[[ 92 128 107  96  93 113 144  91]
 [115  89 103 134 119 131 122 103]
 [123 132 102 132 100 140 114 109]
 [107 116 117  96 112  99 122  98]
 [141 114 131 128 134 151  94 146]
 [ 52  72 126 140 135 161 113  63]
 [107 158 113 135 131  89 106 184]
 [137 115 116 194 106 189 130 133]
 [ 93 168  72 152 176  97 157 160]
 [136 176  92  43  92  80 117 195]
 [172 173 136  79 113  88 151 164]
 [100 126 107 123 124 136 144  74]] result: 100

[[566 570 457 556 543 549 523]
 [597 344 507 515 580 428 557]
 [481 577 546 628 499 560 442]
 [716 529 509 618 573 672 445]
 [532 524 768 522 629 432 598]
 [366 615 497 633 648 621 579]
 [579 344 559 688 601 646 593]
 [474 464 263 660 615 536 508]
 [522 463 520  79 611 442 393]
 [686 639 551 619 256 595 500]] result: 686

[[2 2 3 3 3 3 3 4 3 3 3 4 3 3 4 4]
 [3 4 4 3 2 3 2 3 4 4 3 4 3 2 4 3]
 [3 3 3 3 3 3 3 4 3 2 3 4 3 4 3 3]
 [3 4 3 4 2 3 3 3 4 3 4 3 3 4 3 3]
 [3 3 3 3 3 3 3 3 3 3 3 3 3 3 3 3]
 [3 3 3 3 3 3 3 3 3 3 3 3 3 3 3 3]
 [5 3 4 2 4 6 4 7 1 2 3 7 3 4 1 1]
 [3 3 3 3 3 3 3 3 3 3 3 3 3 3 3 3]
 [3 3 3 3 3 3 3 3 3 3 3 3 3 3 3 3]
 [3 3 3 3 3 3 3 3 3 3 3 3 3 3 3 3]] result: 3

[[-10 -11  -7  -5 -11 -11]
 [ -8  38  -3   8  -8 -43]
 [-37 -24  -7 -10   0 -15]
 [-20 -17 -12 -11 -16 -11]
 [-21 -12 -29 -11  -9   5]
 [-46 -21 -11 -11   1 -14]
 [  0 -14 -13 -15  -9 -21]
 [-37  -4   3 -17 -10 -11]
 [ -6   0 -25 -17 -18 -33]
 [ 13   4 -19 -23  -3 -22]
 [ -7 -14  -5 -14 -11 -18]] result: -7

[[18 55 56 31 33 80 48 84 22 53 29 69 56 66 76]
 [42 50 46 40 45 54 48 56 41 48 45 52 48 49 54]
 [45 49 42 23 31 60 53 71 22 47 45 61 52 44 58]
 [24 57 48 26 37 75 49 79 25 51 35 66 51 58 74]
 [40 52 44 33 42 58 49 63 35 48 45 55 48 48 59]
 [46 44 50 42 37 52 50 57 36 48 43 54 52 49 48]
 [31 57 45 25 38 70 49 74 27 49 40 62 50 53 70]
 [46 46 44 27 31 57 53 69 25 47 46 59 52 45 55]
 [35 47 55 43 36 62 48 66 33 51 36 59 54 58 58]] result: 35

[[ 24  34  46  24  -3 -17 -20 -30 -29 -13]
 [ 37  22  -2 -22 -30 -25 -20 -18   8  18]
 [-17 -32 -18 -21 -20 -15  15  15  11  18]
 [ 38  22   3 -21 -20 -31 -26 -18   8  18]
 [  2 -23 -15 -24 -20 -17  -2  13  13  18]
 [ 24   0 -46 -32 -25 -17 -20  -1  10  18]
 [ 27  35  44  -8 -20 -29 -32 -28  -9  15]] result: 27

[[ -8   8   5   0  -5   5]
 [ -9   0   0  -8   6   4]
 [-19  -6  19  14 -14  10]
 [  2  -5  -2 -10   1  -8]
 [ 27   9 -18 -11  24  -3]
 [-27 -19  13  -2  31   7]
 [-14  -7  14  14 -11   2]
 [ 21  14  18  11  -7   4]
 [  9   0  10  -1 -13   0]
 [ -7  -8   5 -35 -24 -42]
 [ -1   9   1   5  -7   5]] result: -1

[[63 55 21 18 79 71 56 21]
 [88 78 76 53 23 19 23 12]
 [90 46 64 24 78 24 43 12]
 [11 48 23 67 30 82 56 86]
 [27 91 18 70 13 85 11 71]
 [15 20 74 82 24 24 90 82]
 [38 20 15 19 81 80 75 55]
 [67 39 19 13 86 75 66 37]
 [31  5 70 12 67 42 92 71]
 [80 80 30 17 67 67 31 22]
 [22 67  9 26 89 89 31 80]] result: 22
---
array([-10, -37,  22,  21,   4]) --> 22, 22

array([-15,   1,  33,   2, -28,  -1,  12]) --> 2, 33

array([-38, -19, -17,  -1,  -5,   7,  41]) --> -1, 41

array([[-20, -36,  10,   2, -26, -43, -29],
       [ 39,  21, -24, -37,   0, -27, -29],
       [-33,  36, -24,  22,   5, -35,   3]]) --> -37, 39

array([[ 12,   1, -15,   0,   3,  33,  24],
       [ 16,  27, -19,   7, -31,  -9,  -3],
       [ -4, -11,  -9,  -1,  -7, -35, -11]]) --> 7, 33

array([ 28, -38, -14, -24,  31]) --> -14, 31

array([[  5,  -9,   0,   0,   0],
       [-19,  35,   3,   3,   1],
       [ 18, -37,   0,  -3,  -1]]) --> 3, 35

array([[ 17,  27, -11, -22, -17, -26,  39],
       [-15, -12,  37,  -3,  27,  -5,   9],
       [ 41, -12,  -9,  14,   1,  19, -24]]) --> -3, 41

array([[11, -7, -2, 32, 20],
       [14, -9,  0, 26, 17],
       [-1, 12, -3, 36, 24]]) --> 0, 36

array([[-27,   1,  11, -24,  12,  16, -41],
       [-14,  25, -32,   2, -12,   7,   8],
       [-44,   9,  -6, -30,   3,  18, -36]]) --> 2, 25
---
[[-0.15  0.14 -0.06  0.09  0.00 -0.17]
 [-0.03  0.17  0.02  0.24  0.00 -0.08]
 [ 0.02  0.11  0.04  0.18  0.01 -0.02]] | -0.15

[[  22.7   54.1  139.5  -95.7  -27.7  183.1]
 [-120.2  -78.8 -104.9 -213.4   -3.9    2.5]
 [ -23.6  179.1  116.8  -55.2   91.4  -41.6]] | 22.7

[[ 10.913 -15.551  -5.014   0.779   4.142  16.606]
 [  6.421 -23.674   2.516  -7.992  -8.625 -14.449]
 [  6.510 -23.487   2.526  -7.751  -8.033 -13.398]] | 10.913

[[-0.23  0.20  0.19  0.20  0.20  0.21]
 [-0.23 -0.23 -0.23 -0.23  0.20  0.20]
 [-0.24  0.18  0.21  0.20  0.21  0.20]] | -0.23

[[ 14.1  10.6  17.8  -9.1  -4.3 -10.0]
 [ -3.8  18.3 -16.6 -10.6  -2.8   4.6]
 [-14.5  12.4  18.8  10.7 -14.4  16.9]] | 14.1

[[ 14.793   3.717 -22.509   0.582   5.143 -19.320 -10.906]
 [ -2.871   4.330 -21.787 -11.419  -8.428  -8.709   3.489]
 [-14.072  -3.969  -1.620 -14.138 -14.591  -2.728   3.076]] | 14.793
---
[34, 1, 45, 2, 3, 29] => 29, 34
[[-1, 18, -38, 4], [-1, 18, -35, -35]] => 4, -1
[19, -37, 0, -19, -25, 18] => 18, 19
[15, -35, -2, -14, -34] => -34, 15
[[6, -7, 8, -11, -8, -7], [8, -24, -16, 15, 44, 24], [14, -6, 13, -10, -26, -15]] => -7, 14
[34, 21, 32, 4] => 4, 34
[31, -38, -1, -2, -13, 11, -3] => -3, 31
[[2, -36, 7, -43, -23, -34], [-1, -2, -10, 3, 6, -3], [-35, -14, -5, -26, 0, -4]] => -34, -35
[[-34, 26, 26, -26, 22], [-15, -16, 18, -22, 35]] => 22, -15
